Each row below holds a small network's activations on one input, seen along a few directions.
In each table, some parts of the input vary, and every possible input appears once, in random order.
A made-up example of a description, with smaller parts first: one of 2 separate values, together with either a single point or one of 9 places along a line or (one of 4 places along a line, together with one of 8 places around a ring).
Shared parts are said once, and a part with two or three values counts as separate values.
(in the rows, 128 means zero)

Other details of the inputs vary at random and push rows far along three fixed directions, the same in every table; ignore that.
These rows show it; all are for the same input, with only those details redrawn:
[113 116 172 154 118 129 115 106  92 132 127 120 123 127]
[159 132 140 125 144 121 114 171 135 101 161  99 150 132]
[121 161 112 132 119  81 150  96 104 181  84 146  94 125]
[ 91 124 121 161  43 207  81 124 120 140  79 213 169 146]
[137 140  89 132  68 201  80 189 164 108 113 193 196 150]

A family of inputs:
r1: [142 146  87 130  69 205  80 183 170 107 113 192 200 146]
r2: [167 100 138  79 188 143 140 182 162  50 200  73 139 118]
r3: [ 91  50 189 140 147 159 121  94 110 103 153  97 114 135]
r4: [141 195  27 110  69 158 117 169 178 160  66 215 168 140]
r5: [166 177  82 106 145  71 151 153 147 148 114 124 117 127]
r6: [107 120  96 112 140  96 164  75 136 168  81 150  74 132]
r7: [ 86  59 173 152 139 148 127  82 108 110 170 101 120 116]
r8: [103  65 196 129 144 166 130  87  97  89 153 113 105 116]
r9: [150 139 140 129 143 121 114 167 140 103 157  95 148 130]
r10: [150 140 141 128 146 127 115 167 135 107 160  97 151 129]
r11: [112 121 171 153 119 136 116 103  91 137 130 116 127 124]
r12: [168  86 122 105 191 112 137 171 173  75 219  67 143 120]
r13: [107 119 169 154 117 132 116 108  90 132 127 115 123 125]
r14: [135 146  82 130  64 213  83 190 163 107 112 189 200 146]
r15: [174 150  40  81 183  55 180 150 191 138 151 113 105 118]
r16: [135 145  93 133  73 202  80 185 166 113 114 193 197 150]
r17: [167  96 139  77 190 146 141 187 159  53 206  72 141 119]
r18: [110 117 170 154 117 131 116 109  90 133 128 117 123 127]
r19: [123 167 110 132 117  86 154  90 106 174  81 140  94 119]
r20: [108 123 173 155 122 133 116 106  93 137 129 119 126 127]
r21: [125 164 110 131 117  86 155  93 101 180  85 143  94 123]
r22: [117 170 115 134 123  82 149  91 111 178  82 144  96 122]
r23: [168  90 132  92 197 122 129 179 181  58 196  59 138 135]
r24: [ 89  56 174 153 140 147 127  83 108 113 171 104 119 117]
r25: [105 122 171 156 118 130 115 109  95 136 129 115 123 128]
r26: [119 164 112 133 119  80 150  93 108 175  80 143  94 121]
r27: [114 124 172 153 119 132 115  99  98 129 126 115 126 121]
r28: [119 164 114 134 120  80 149  96 108 184  86 146  94 128]
r29: [119 165 115 135 119  79 149  94 111 180  84 145  94 127]
r30: [182 156  56  50 186  79 188 165 176 127 139 123  97 118]
r31: [120 168 115 134 123  82 150  91 110 180  84 147  96 124]
r32: [125 165 111 132 117  85 154  90 104 175  82 143  94 121]
r33: [152 135 141 128 143 121 115 170 135 108 162  97 148 134]
r34: [113 116 172 154 118 129 115 106  92 132 127 120 123 127]
r35: [ 88  62 172 152 139 146 125  79 112 106 166 101 118 115]
r36: [170 153  39  80 181  56 178 148 192 136 149 111 106 116]
r37: [154 138 141 128 144 118 114 166 143 101 158  97 148 131]
r38: [177 145  50  64 194  62 179 164 192 137 135 105  99 136]
r39: [129 150  90 134  72 202  81 183 168 110 110 189 197 146]
r40: [ 97  62 197 126 144 171 133  93  92  94 158 110 109 116]
r41: [ 98 124  93 110 139  98 166  76 135 167  81 144  77 131]
r42: [108 120 170 155 117 130 116 106  94 128 123 115 123 123]
r43: [100  69 194 128 143 166 130  87  99  87 152 111 106 114]
r44: [112 118 170 153 115 138 120 106  87 132 128 114 124 125]
r45: [162  85 133  90 198 127 132 185 175  63 202  54 143 136]
r46: [110 123 170 153 119 137 116 103  91 136 129 113 127 122]
r47: [136 147  82 131  64 210  83 188 166 103 109 188 199 144]
r48: [169 181  81 103 146  77 151 151 147 155 120 123 122 126]
Question: The inputs of r2 and r8 match in every part but one. If r35 is changed in the same way as r2 into r8, which row does it become?
Answer: r15
Question: The inputs of r33 and r9 match in every part but one. If r11 is changed in the same way as r33 into r9, which row does it become?
Answer: r4
Question: What do these inputs look like to the network?
Answer: one of 6 places around a ring, together with either one of 3 separate values or one of 5 places around a ring
Question: A walk changes only the place on the ring of 6. It starts at r39 and steps to r10. List the rest of the walk in order.
Answer: r20, r16, r31, r22
Question: Change only the choice among 3 separate values in r38. List by row number the other rows that result.
Answer: r12, r30
Question: Change only the choice among 3 separate values in r7. List by row number the other rows that result.
Answer: r17, r45
Question: Change only the place on the ring of 6 in r13. List by row number the other rows that result.
Answer: r5, r18, r26, r34, r42
